These are the activations of a small neural network, seen along a few directions. Each row is one input.
Each table varies a few parts of the input and shows all the possible inputs, shuffled.
A made-up example of a description, with smaller parts first: values(2) and (point or ring(11) or (line(6) and ring(8))).
Shared parts are said once, and a part with two or three values counts as separate values.
In the rows, zero is written as 128.

Other details of the inputs vary at random and push rows far along two fixed directions, the same in every table; ignore that.

Table:
R1: [100 110 133 121 126 162 128 125 116 102 107 145 153 126 133]
R2: [ 99 110 136 124 127 165 129 128 117 105 111 143 153 126 138]
R3: [119 125 110 124 119 166 117 107 108  96 136 125 135 124 151]
R4: [168 153 169 143  97 110 169 161 147 132 101 112  81 112  78]
R5: [159 152 137 115 184  70  93 102 131 190 147 110 145 153 130]
R6: [104 108  80 133 126 152 122 122 119 116 159 142 129 131 146]
R7: [ 97 110 104 123 114 165 146 136 126 121 135 153 150 128 138]
R8: [ 98 117 110 128 127 149 141 150 130 115 117 144 152 118 160]
R9: [159 155 123 158  96  98 157 180 156 125 127 102  35 107 107]
R10: [ 94 114 107 125 122 156 141 146 132 114 123 148 153 118 155]
R11: [103 112 138 124 122 167 130 125 118 106 120 149 153 124 138]
R12: [161 154 137 116 180  74  93 104 130 186 153 111 144 151 130]
R13: [113 109 109 138 117 155 111 102 113 102 135 135 131 122 143]
R14: [103 112 139 122 125 167 129 129 117 104 117 146 153 125 139]
R15: [118 121 132 109 122 174 141 122 115  98 120 140 157 123 145]
R16: [164 139 147 152  89 104 138 151 145 119 106  95  47 117  91]
R17: [151 151 151  99 188  72 121 100 131 196 142 130 191 156 118]
R18: [151 152 104 115 188  68 111 117 141 195 171 121 147 150 137]
R19: [169 156 172 140  98 111 165 167 149 134 101 112  79 115  79]
R20: [107 105 111 130 122 152 101 107 112 100 126 131 123 127 147]
R21: [112 110 110 135 119 157 105 106 112 102 137 136 128 122 145]
R22: [100 116  89 135 132 138 120 132 122 105 140 137 114 118 169]
R23: [109 110 114 136 120 157 103 110 111 102 140 134 125 124 148]
R24: [158 148 170 138  97 100 164 165 147 131  97 107  84 120  74]
R25: [144 150 152  98 196  70 114 104 132 196 131 127 193 158 118]
R26: [111 105 109 136 114 151 110 102 113 100 138 133 131 127 142]
R27: [148 149 152  98 187  67 119 102 132 196 141 129 192 159 116]
R28: [162 136 143 151  87 102 138 148 144 118 113  96  53 120  91]
R29: [ 95 113 108 123 119 159 145 142 130 119 129 149 152 121 145]
R30: [165 138 144 153  82 104 142 148 144 117 118  97  55 119  89]
Description of these inputs: values(2) and (point or line(4) or ring(10)).
Changing only the values(2) part turns R13 into R4. The same change can be made to R22. Which row results? -> R8
Change only the ring(10) part in R13. List by row number the other rows that result. -> R5, R12, R16, R20, R21, R23, R26, R28, R30
Change only the line(4) part in R18. List by row number the other rows that result. -> R6, R9, R22

Table:
R31: [157 142 105 126 159  78 112 115 142 184 155 114 128 151 116]
R32: [149 145 136 110 148  87 144 131 148 196 143 133 161 144 111]
R33: [ 79 105  68 116 166 149  90  98 106 122 154 149 166 135 189]
R34: [150 153 175 110 166  93 110 131 130 172  96 101 173 147 108]
R35: [ 74  73 116 102 165 137  66  54 102 102 136 156 182 142 173]
R36: [162 155 149 146 101 105 176 195 164 135 109 113  76 109 108]
R37: [100 117 120 108 139 214 114  93 110  86 118 162 184 122 165]
R38: [167 144 179 152  84 104 111 142 134 121 101  82  67 116 102]
R39: [100 103 118 150  67 187 169 178 136  67 105 145  94  95 139]
R40: [153 131 166 112 156  65  82  97 136 162 122 102 130 159 123]
R41: [171 166 179 144  89 141 150 170 147 117  76  94  87 103  83]
R42: [ 81  82 106 120 154 139  84  61 101  96 140 155 178 121 160]
R43: [ 81 100  67 117 162 152  90  95 107 122 155 150 167 137 183]
R44: [166 146 147 159  94  87 147 129 143 118 124  96  74 110  80]
R45: [175 167 160  85 173 117 138 119 134 168 143 120 156 141 108]
R46: [ 84  95 101 122 123 175 136 130 122 107 132 164 171 121 166]
R47: [177 151 140 115 158  88 119 100 116 160 171 101 139 155 111]
R48: [ 96 102  97 123 140 150 101  65  99  99 166 143 187 151 156]
R49: [160 158 149 146 106 103 175 198 164 132 109 111  76 108 115]
R50: [ 89  98 121 145  37 194 175 162 131  77 113 145  95  99 107]
R51: [ 98 117 119 149  89 173 163 186 138  66 108 139  98  94 158]
R52: [126 147 180 134 186 102 129 131 135 195 137 140 145 146  93]
R53: [146 146 137 109 144  88 145 128 147 198 145 132 162 145 107]
R54: [ 89  83 148 140  75 182 160 152 115  46  60 141  92 108 110]
R55: [166 139 120 154  93 101 144 151 153 143 135  99  64 130  80]
R56: [ 77 111  70 114 170 145  90 101 106 121 154 147 164 132 194]
R57: [155 167 150 146 117  97 171 203 164 127 110 108  77 106 127]
R58: [158 165 158  86 159 101 146 122 127 170 149 121 162 150  98]
R59: [ 75 117  72 113 174 142  90 105 106 121 153 145 162 130 199]
R60: [167 140 119 154  95 100 144 153 153 143 132 100  59 128  84]
R61: [177 161 158 128 153  92  87  90 123 173 133 100 136 137 137]
R62: [ 87  88  74 126 137 158  96  86 112 121 166 146 176 148 149]
R63: [ 98  95 118 149  48 194 174 169 133  71 107 148  92  96 121]
R64: [116 100 101 104 163 182  89  62  76 107 170 146 183 140 181]
R65: [100  97 133 160 105 167  87 138 107  87 142 161  88 119 114]
R66: [ 99  97 118 150  54 193 172 172 134  70 105 148  92  96 126]
R67: [149 143 156 117 173  71 140 117 129 170 105 134 164 135 100]
R68: [150 156 147 117 155  72 144 116 127 172 119 134 173 137  99]
R69: [ 98 116 132 142  38 191 178 153 116  45 100 144  95 108 101]
R70: [127 115 118 141 100 196 110  89  98  76 125 138 109 114 165]
R71: [156 144 105 125 163  77 111 117 142 183 152 114 125 149 122]
R72: [143 137 173 100 170  81 120 127 133 169  89 109 161 165 106]
R73: [165 149 117 151 104  96 143 162 151 141 125  99  50 120  99]
R74: [138 171 110 117 182  68 111 139 137 173 146 107 114 133 157]
Changing only one part turns R56 into R49. The same change can be made to R64. Which row results? -> R45
Changing only one part turns R35 into R54. The same change can be made to R55. Which row results? -> R53
Describe the family of inputs behind these rows. -> values(2) and (point or ring(10) or line(11))
Change only the values(2) part in R69. List by row number the other rows that result. -> R48
